These are the activations of a small neural network, seen along a few directions. Each row is one input.
In each table, some parts of the input vary, and every possible input appears once, in random order.
A made-up example of a description, with smaller parts first: one of 2 separate values, together with either a single point or one of 9 places along a line or (one of 4 places along a line, together with one of 8 places around a ring).
Shared parts are said once, and a part with two or three values counts as separate values.
In the rows, 100 means zero.

Other details of the inputs shift rows strongly along three fixed directions, in all tables alike. That doesn't count.
To show where, the next rows are all for the same input, with only those details redrawn:
[58 62 135 81 138 86 91 83 100 123 62]
[102 137 147 91 96 145 114 57 122 84 98]
[64 78 134 80 129 98 98 83 107 116 72]
[72 102 66 68 118 114 130 155 107 99 96]
[108 91 129 131 88 118 102 57 81 97 74]
[95 103 63 98 96 120 132 140 91 93 97]
[106 80 102 128 90 108 107 84 74 102 73]
[109 63 91 143 87 97 104 86 60 107 66]

A family of inputs:
x1: [64 79 96 82 137 55 73 93 81 121 80]
x2: [66 86 130 75 121 92 98 91 133 97 84]
x3: [118 98 106 131 75 107 119 87 100 80 92]
x4: [125 77 124 137 75 115 95 67 86 97 73]
x5: [135 40 65 108 82 102 99 74 70 112 68]
x6: [81 107 88 62 135 82 92 134 96 107 101]
x7: [103 117 44 88 99 110 126 144 112 72 125]
x8: [88 126 98 55 112 100 122 120 115 94 143]
x9: [120 91 68 118 86 94 94 120 81 95 128]
x10: [114 85 99 111 84 84 95 80 73 102 114]
x11: [117 87 120 112 88 104 107 110 102 116 107]
x12: [123 152 141 88 88 147 103 49 122 58 125]
x13: [114 103 102 102 95 95 103 102 109 95 129]
x14: [119 84 111 127 83 83 81 54 73 103 110]
x15: [110 72 43 131 96 84 100 124 81 84 101]
x16: [72 59 133 104 129 47 82 93 94 131 55]
x17: [91 115 82 73 114 102 124 170 108 113 99]
x18: [113 104 65 132 77 89 105 126 90 99 91]
x19: [88 99 71 98 93 119 112 120 95 96 91]
x20: [82 99 67 60 128 97 117 151 102 83 116]
x21: [113 94 63 115 81 88 101 110 76 97 126]
x22: [109 95 69 123 89 76 89 91 56 100 89]
x23: [111 105 95 108 98 95 95 101 115 95 129]
x24: [110 92 65 129 80 108 103 126 86 113 109]
x25: [111 76 83 132 78 97 95 107 75 121 96]
x26: [99 84 108 103 101 86 103 66 74 87 92]
x27: [117 89 110 130 92 104 79 54 81 79 94]
x28: [85 121 61 70 128 91 99 152 102 98 114]
x29: [114 148 85 85 99 115 102 113 100 83 119]
x30: [135 121 145 120 64 133 102 71 116 98 116]
x31: [90 122 149 55 123 108 88 82 134 97 134]
x32: [107 122 126 98 83 140 104 84 126 82 100]
x33: [105 143 148 100 90 113 95 61 131 93 92]
x34: [90 137 98 64 106 118 113 145 127 105 104]
x35: [140 54 91 106 84 100 90 78 85 128 99]
x36: [118 79 84 145 98 67 76 85 71 106 79]
x37: [86 107 74 96 96 109 115 129 129 82 104]
x38: [92 119 50 85 91 133 133 152 103 86 108]
x39: [118 84 101 130 75 104 93 108 98 113 105]
x40: [77 125 56 58 116 84 111 142 93 98 111]
x41: [127 78 88 124 93 85 98 110 70 101 119]
x42: [119 108 58 126 93 86 100 120 83 94 104]
x43: [111 166 125 88 76 155 115 86 142 90 137]
x44: [96 110 52 80 95 104 125 126 86 75 118]
x45: [123 158 105 122 75 142 107 80 105 92 103]
x46: [122 89 133 133 74 111 85 74 102 112 101]
x47: [107 107 124 100 99 106 95 104 101 112 82]
x48: [66 50 121 80 127 48 68 77 84 128 97]
x49: [77 114 106 67 128 105 101 97 139 84 114]
x50: [69 56 120 87 125 77 81 106 97 143 85]
x51: [91 76 165 48 138 90 65 30 117 144 60]
x52: [72 79 154 89 115 76 77 73 137 122 97]
x53: [95 147 114 70 121 112 90 95 119 90 116]
x54: [105 133 121 89 93 130 120 105 121 106 125]
x55: [62 80 80 82 120 101 99 123 103 110 82]
x56: [67 64 101 82 147 45 70 107 95 126 75]
x57: [61 66 102 78 133 89 102 115 96 119 71]
x58: [69 97 64 77 110 99 118 151 131 90 104]
x59: [130 116 105 129 94 91 104 82 85 93 98]
x60: [132 85 125 136 88 85 95 63 91 101 113]
x61: [113 117 129 120 86 101 97 75 106 97 83]
x62: [120 101 114 121 88 96 89 71 109 96 122]
x63: [113 77 71 130 78 111 103 121 88 93 85]
x64: [118 74 101 144 83 87 79 97 69 119 64]
x65: [96 71 70 115 94 80 93 86 64 88 91]
x66: [120 77 79 129 79 108 119 125 80 96 86]
x67: [76 119 88 59 122 82 104 116 94 102 103]
x68: [59 62 103 82 122 74 93 113 119 105 77]
x69: [66 83 141 62 140 87 72 66 114 99 90]
x70: [105 132 112 87 80 117 122 111 141 91 131]
x71: [82 111 101 82 103 98 107 125 145 104 122]
x72: [96 133 115 98 90 145 105 77 120 82 97]
x73: [120 97 131 127 76 96 107 78 110 102 108]
x74: [109 107 68 123 84 104 103 120 72 112 83]
x75: [123 90 69 116 84 93 95 120 77 95 125]
x76: [68 120 138 78 126 103 81 78 118 122 81]
x77: [123 103 96 121 69 129 109 97 100 85 92]
x78: [85 133 130 71 117 116 94 110 137 110 98]
x79: [119 96 122 121 98 100 102 60 99 80 98]
x80: [77 112 90 62 128 74 108 121 87 106 101]
x81: [120 140 106 108 71 131 105 50 99 59 118]
x82: [116 115 136 122 71 110 99 66 124 95 113]
x83: [115 92 82 138 88 94 106 110 58 118 72]
x84: [116 79 93 125 95 91 99 81 86 83 94]
x85: [82 98 147 74 125 83 80 70 135 111 120]
x86: [78 89 98 80 138 65 89 118 101 114 91]
x87: [99 161 131 80 99 139 109 85 123 98 103]
x88: [107 106 62 91 99 100 102 143 101 93 139]
x89: [111 98 112 101 82 112 100 114 113 112 113]
x90: [112 112 82 97 112 88 103 126 75 96 103]
x91: [105 131 82 83 101 128 107 108 112 66 126]
x92: [57 69 89 63 131 69 90 101 90 102 91]
x93: [112 104 66 131 80 89 104 127 93 99 90]
The inputs of x9 and x91 match in every part but one. If x10 is changed in the same way as x9 into x91, which row does it become? -> x44
The inputs of x56 and x7 match in every part but one. If x93 is changed in the same way as x56 into x7, which row does it become? -> x37
Describe the family of inputs behind these rows. -> one of 3 separate values, together with either a single point or (one of 5 places along a line, together with one of 6 places along a line)
Change only the place on the line of 5 in x9. List by row number the other rows that result. -> x31, x41, x75, x88
Change only the choice among 3 separate values in x34. List by row number the other rows that result. -> x77, x89
Start at x83 and move only the place on the line of 6, one step at a time. The first step leads to x17. Which rows follow, in order? -> x16, x59, x90, x80

A family of inputs:
x94: [106 118 129 110 93 107 99 78 114 90 100]
x95: [121 87 46 124 80 94 108 120 56 98 104]
x96: [118 121 115 111 93 113 100 83 103 95 92]
x97: [130 104 162 119 92 88 71 28 109 98 121]
x98: [117 88 120 141 84 94 93 61 89 92 87]
x99: [106 85 80 116 97 89 89 92 76 103 85]
x100: [103 112 121 84 112 82 75 78 115 105 135]
x101: [99 110 105 113 88 115 103 108 114 102 100]
x102: [114 105 55 111 88 97 115 128 75 94 107]
x103: [91 57 80 119 113 61 79 111 54 130 73]
x104: [89 33 87 137 104 58 82 103 71 119 67]
x105: [116 115 100 103 89 116 98 69 95 87 102]
x106: [116 83 125 139 81 103 87 72 82 121 78]
x107: [111 116 44 96 92 110 126 148 98 85 111]
x108: [105 82 106 134 81 98 92 91 93 106 88]
x109: [121 117 53 117 84 111 109 128 79 93 103]
x110: [80 97 139 81 118 96 95 72 124 96 99]
x111: [105 108 114 93 101 109 101 77 109 90 98]
x112: [114 70 115 126 92 93 89 64 83 103 78]
x113: [66 118 118 48 127 105 108 129 137 114 107]
x114: [122 106 114 130 76 122 96 81 101 105 87]
x115: [132 127 81 127 70 119 109 87 77 85 110]
x116: [136 104 97 135 64 124 111 86 78 90 104]
x117: [116 130 101 103 80 129 120 104 111 91 114]
x118: [79 102 121 76 120 99 100 116 117 121 94]
x119: [97 131 124 95 106 107 103 91 121 89 106]
x120: [113 76 112 135 81 100 85 76 87 113 74]
x121: [125 63 153 139 83 78 61 35 95 121 103]
x122: [112 106 86 99 95 112 110 103 96 85 102]
x123: [108 149 102 95 90 128 122 116 127 80 121]
x124: [78 119 96 81 120 95 96 114 110 100 106]
x125: [72 88 132 79 117 104 92 86 125 105 99]
x126: [110 98 54 111 89 101 119 133 83 79 113]
x127: [54 75 98 34 149 61 91 157 142 129 130]
x128: [96 87 63 96 91 107 118 142 94 108 107]
x129: [113 153 95 82 87 135 131 117 123 81 127]
x130: [90 94 60 78 100 112 118 147 114 101 107]
x131: [110 75 48 130 89 85 100 116 57 90 100]
x132: [82 101 119 83 119 94 92 80 106 91 103]
x133: [93 57 64 116 109 65 81 117 62 119 72]
x134: [79 118 143 79 120 94 85 69 123 97 98]
x135: [129 106 87 140 56 127 113 89 93 81 110]
x136: [86 92 193 72 131 76 62 37 140 117 115]
x137: [111 147 103 84 92 126 122 102 117 82 123]
x138: [104 137 104 80 93 130 115 113 132 90 112]
x139: [90 97 98 83 101 115 110 117 108 107 107]
x140: [109 82 118 124 94 87 91 83 80 114 81]
x141: [125 88 59 135 79 88 110 127 60 102 94]
x142: [89 93 132 83 116 92 94 74 103 107 95]
x143: [105 89 118 131 95 87 77 50 80 97 86]
x144: [111 123 125 119 92 105 92 67 99 89 99]
x145: [70 112 104 68 127 90 99 107 121 94 107]
x146: [116 107 118 105 90 115 107 81 94 93 105]
x147: [98 116 55 102 94 98 108 136 90 89 113]
x148: [91 105 53 92 105 92 119 149 103 86 112]
x149: [110 103 127 117 98 97 92 75 88 109 88]
x150: [113 86 105 119 93 96 87 68 66 102 92]
x151: [77 111 152 84 119 104 90 80 134 108 94]
x152: [107 131 108 93 82 135 117 102 122 96 115]
x153: [92 113 123 81 113 102 95 89 118 100 92]
x154: [42 72 87 45 151 65 99 142 119 110 99]
x155: [66 124 129 53 128 106 94 78 133 90 115]
x156: [122 147 99 103 67 145 123 111 118 89 122]
x157: [121 139 76 94 82 135 116 100 100 73 121]
x158: [119 109 57 117 81 101 108 126 68 98 106]
x159: [97 104 43 79 104 101 120 147 96 89 111]
x160: [76 125 127 58 124 117 103 112 145 108 101]
x161: [126 136 91 127 58 141 121 97 115 74 120]
x162: [77 105 147 86 115 99 89 80 131 106 92]
x163: [106 109 130 108 98 98 87 65 91 104 91]
x164: [69 49 91 79 131 63 95 125 87 126 84]
x165: [111 94 85 119 98 90 94 103 79 106 85]
x166: [62 46 86 83 135 61 93 130 91 113 85]
x167: [138 111 87 130 68 117 114 89 72 82 109]
x168: [81 106 102 71 124 98 104 127 122 110 95]
x169: [110 112 101 106 95 106 110 112 96 106 100]
x170: [113 117 54 117 82 102 119 140 91 81 111]
x171: [93 103 60 82 103 108 120 150 113 99 106]
x172: [119 54 125 135 101 48 56 52 72 120 101]
x173: [98 106 110 95 96 118 101 92 120 102 96]
x174: [66 65 74 72 137 65 90 131 95 117 80]
x175: [122 139 91 94 84 133 115 91 105 72 118]
x176: [82 100 108 68 121 92 99 98 104 105 104]
x177: [96 91 63 88 97 103 122 146 96 104 110]
x178: [116 67 114 134 81 105 86 65 81 107 78]
x179: [77 118 121 51 120 118 108 104 144 98 108]
x180: [88 64 77 99 115 76 97 124 90 112 79]
x181: [113 79 87 115 93 100 102 100 83 97 89]
x182: [100 101 120 106 101 96 91 62 99 87 99]
x183: [65 58 88 67 133 80 95 134 105 119 84]
x184: [83 90 126 89 109 99 97 83 119 99 99]
x185: [96 48 73 120 107 64 88 124 70 121 67]
x186: [91 111 123 87 115 94 93 90 100 111 96]
x187: [84 103 121 71 121 97 95 86 103 102 103]
x188: [84 40 72 112 120 50 76 119 62 126 62]
x189: [117 131 95 105 76 135 123 104 114 72 124]
Describe the family of inputs behind these rows. -> one of 6 places along a line, together with either a single point or (one of 3 separate values, together with one of 5 places along a line)
The inputs of x180 and x173 match in every part but the place on the line of 6. If x146 is changed in the same way as x180 into x173, which row does it become? -> x139
The inputs of x113 and x163 match in every part but the place on the line of 6. If x127 is changed in the same way as x113 into x163, which row does it become? -> x172
Change only the choice among 3 separate values in x130. List by row number the other rows that result. -> x128, x135
Start at x105 and move only the place on the line of 6, one step at a time. The first step leads to x159. Which rows follow, in order? -> x111, x112, x179, x130
Change only the choice among 3 separate values in x150. List by row number the other rows that result. -> x131, x157
Change only the place on the line of 5 in x141. List by row number the other rows that result. -> x137, x142, x149, x167

A family of inputs:
x190: [110 91 142 114 93 101 85 46 102 98 95]
x191: [70 62 86 86 133 57 85 128 92 122 87]
x192: [73 72 91 75 130 72 88 116 91 120 89]
x193: [86 134 105 63 116 107 108 117 132 95 124]
x194: [125 97 67 134 79 98 106 103 67 87 100]
x195: [107 105 138 108 101 97 85 55 97 102 97]
x196: [87 64 88 103 116 73 85 98 74 110 79]
x197: [94 98 51 96 105 88 111 148 92 94 109]
x198: [125 96 67 129 79 101 104 102 66 90 97]
x199: [110 134 115 94 94 117 105 80 109 84 115]
x200: [96 128 120 81 102 113 102 92 128 91 120]
x201: [102 118 40 91 85 130 141 184 110 98 106]
x202: [100 97 132 93 103 101 92 72 113 103 106]
x203: [116 94 59 118 84 94 109 135 85 100 114]
x204: [89 171 116 45 100 161 136 137 164 91 124]
x205: [92 49 87 112 110 69 87 103 77 112 84]
x206: [58 90 135 56 145 76 82 91 120 118 94]
x207: [99 59 87 122 101 68 85 108 77 117 89]
x208: [104 102 120 101 102 101 89 69 95 100 94]
x209: [131 120 64 136 55 141 133 127 91 85 93]
x210: [151 126 128 170 40 154 112 37 88 75 77]
x211: [76 119 120 63 121 103 99 103 134 96 116]
x212: [107 74 94 114 95 87 94 98 88 105 98]
x213: [93 100 149 98 113 90 77 52 109 104 91]
The inputs of x203 and x200 match in every part but one. If x192 is changed in the same way as x203 into x200, which row does it become? -> x198
Describe the family of inputs behind these rows. -> one of 4 places along a line, together with either a single point or one of 5 places along a line
List by row number the other rows that have the place on the line of 4 in common with x197. -> x194, x196, x205, x210, x211
Change only the place on the line of 5 in x191. List by row number the other rows that result. -> x206, x207, x208, x212
